A small network was shown many inputs. Here are its activations along a few directions, one row for each input.
Each table varies a few parts of the input and shows all the possible inputs, shuffled.
A made-up example of a description, with smaller parts first: one of 8 places around a ring, together with either a single point or one of 11 places along a line or (one of 2 separate values, together with one of 6 places along a line).
Shared parts are said once, and a part with two or three values counts as separate values.
(in the rows, 128 means zero)

Other details of the inputs shift rows strongly along two fixed directions, in all tables alike. That doesn't count.

A family of inputs:
row 1: [136  67 125  93 157 134 103  91 165 136 133]
row 2: [126  84 110 132 144 121 106  85 165 145 116]
row 3: [129 197 126 192 117 152 120 198  45  87 200]
row 4: [118 215 174  63 112  78 194 135 174 119  21]
row 5: [137  30  93 123 140 146  89  79 139 160 154]
row 6: [130  40 117 133 189 162  90  85 162 152 141]
row 7: [105 179 118 226 115 154 109 176  85 121 167]
row 8: [156  64 102 107 145  98  96  79 153 142 120]
row 9: [128  39 103 140 158 159 104  80 146 169 141]
row 10: [121  66 115 112 133 137 124  91 152 155 125]
row 11: [127 195 136 192 103 151 116 201  55  92 204]
row 12: [141 176  98 206 110 131 106 174  58 101 182]
row 13: [117 154 140 114 121 133 165 140 133 141 100]
row 14: [158  60 100  91 143 117 120  87 125 145 128]
row 15: [111 230 198  47 120  98 210 164 168 102  35]
row 16: [126 150 135 106 107  97 132 122 147 120  95]
row 17: [105 171 133 203 117 173 117 183  89 104 191]
row 18: [134 187 178  25  74  65 202 134 143 112  50]
Each input here is: one of 3 separate values, together with one of 6 places along a line.
Question: The inputs of row 17 and row 10 match in every part but the choice among 3 separate values. If row 1 is changed in the same way as row 17 into row 10, which row does it become?
Answer: row 5
Question: Start at row 4 and move only the place on the line of 6, one step at a time. The first step leads to row 7. Which rows follow, in order?
Answer: row 2, row 16, row 8, row 12
Question: Change only the choice among 3 separate values in row 6. List by row number the other rows that result.
Answer: row 7, row 9

A family of inputs:
row 19: [167 107 120  59 131  62 141  75 152 131  60]
row 20: [109 204 168 109  97 116 180 165 126 125  83]
row 21: [106 106 111 223 146 187  74 147 101 137 205]
row 22: [107 205 144 152 122 138 146 176 118 111 119]
row 23: [129  96  93 199 155 177  92 133 112 150 176]
row 24: [109 196 151 152 100 138 159 175 103 126 122]
row 25: [125  39 109 127 188 148  84  74 176 160 130]
row 26: [106 199 157 113 120 116 167 160 142 117  89]
row 27: [106 192 151 149 102 136 160 173 105 129 124]
row 28: [116  99 152  56 158 107 149  76 202 133  58]
row 29: [127  29 103 130 162 153 101  69 154 165 140]
row 30: [164 108 121  60 143  62 133  73 161 125  65]
row 31: [133  68 122  69 181 119 122  72 199 152  73]
row 32: [124 114  89 225 148 187  89 152  92 144 197]
row 33: [133 224 193  27  64  75 219 180  95  72  82]
row 34: [149 190 143 110 101 126 155 178  70  92 154]
row 35: [131  33 102 130 168 153 104  69 157 167 136]
row 36: [112  95 160  57 148 110 146  76 200 133  65]
row 37: [135  91  71 204  84 149  83 142  65 134 217]
row 38: [120 106  97 221 139 185  93 149  87 152 200]
row 39: [169  62 108  69 139  72 118  61 145 148  83]
row 40: [106 191 166 108  92 119 184 153 130 115  89]
row 41: [112 192 159 113 112 116 177 160 138 125  87]
row 42: [118 112  92 226 143 186  98 146  91 137 202]
row 43: [108 203 143 153 120 138 151 177 120 111 120]
row 44: [106 198 163 118 123 123 155 162 143 108  91]
row 45: [140 191 157 112 111 122 147 181  83  80 161]
row 46: [157  36  68 117 146 118  71  67 149 158 150]
row 47: [126  84 146  56 137 110 157  76 185 148  62]
row 48: [124 112  90 224 148 185  93 153  95 145 198]
row 49: [150  44 117  53 128  83 105  58 191 148  98]
row 50: [155 101  98 176 127 168  89 159  41 122 233]
row 51: [138 180 166 109 103 121 146 180  85  81 163]
row 52: [112 111 111 225 145 190  75 151 103 132 200]
row 53: [141  98  70 202  92 149  73 139  64 149 215]
row 54: [ 98 246 185  81  95  94 208 170 149  93  52]
row 55: [131  41 107 129 189 153  81  78 176 158 129]
row 56: [163  46  93  54 129  88 110  51 174 162  91]
row 57: [102 191 150 152  91 140 163 167 102 113 125]
row 58: [ 91 237 191  79  70  96 220 162 132  91  58]
row 59: [113 118 100 227 155 189  76 154 101 131 200]
row 60: [162  49 123  65 154  67 108  53 177 134  85]
row 61: [166  57 112  71 163  70 106  52 173 134  85]
row 62: [144 196 146 111 111 124 148 178  77  84 158]
row 63: [112 111 122 192 146 173  89 140 122 134 174]
row 64: [131  46 138  72 175 127 109  62 207 155  81]
row 65: [135 180 127 144  76  86 150 160  72  95 126]
row 66: [124 211 137 136  67  97 141 176 103  99 135]
Question: The inputs of row 52 and row 55 match in every part but one. If row 36 is changed in the same way as row 52 into row 55, which row does it become?
Answer: row 28
Question: Describe the family of inputs behind these rows.
Answer: one of 6 places along a line, together with either one of 3 separate values or one of 5 places along a line
Question: Change only the place on the line of 5 in row 24. List by row number the other rows that result.
Answer: row 20, row 27, row 35, row 38
Question: Start at row 65 and move only the place on the line of 6, one step at a time. The first step leads to row 39. Which rows follow, in order?
Answer: row 19, row 30, row 61, row 60
Question: Change only the choice among 3 separate values in row 62. List by row number the other rows that result.
Answer: row 30, row 46
Question: List by row number the other rows that have the place on the line of 6 in common with row 40.
Answer: row 29, row 33, row 37, row 47, row 57, row 58, row 65
Question: Change only the place on the line of 5 in row 31. List by row number the other rows that result.
Answer: row 22, row 26, row 43, row 54
Question: Change only the choice among 3 separate values in row 66. List by row number the other rows that result.
Answer: row 45, row 61
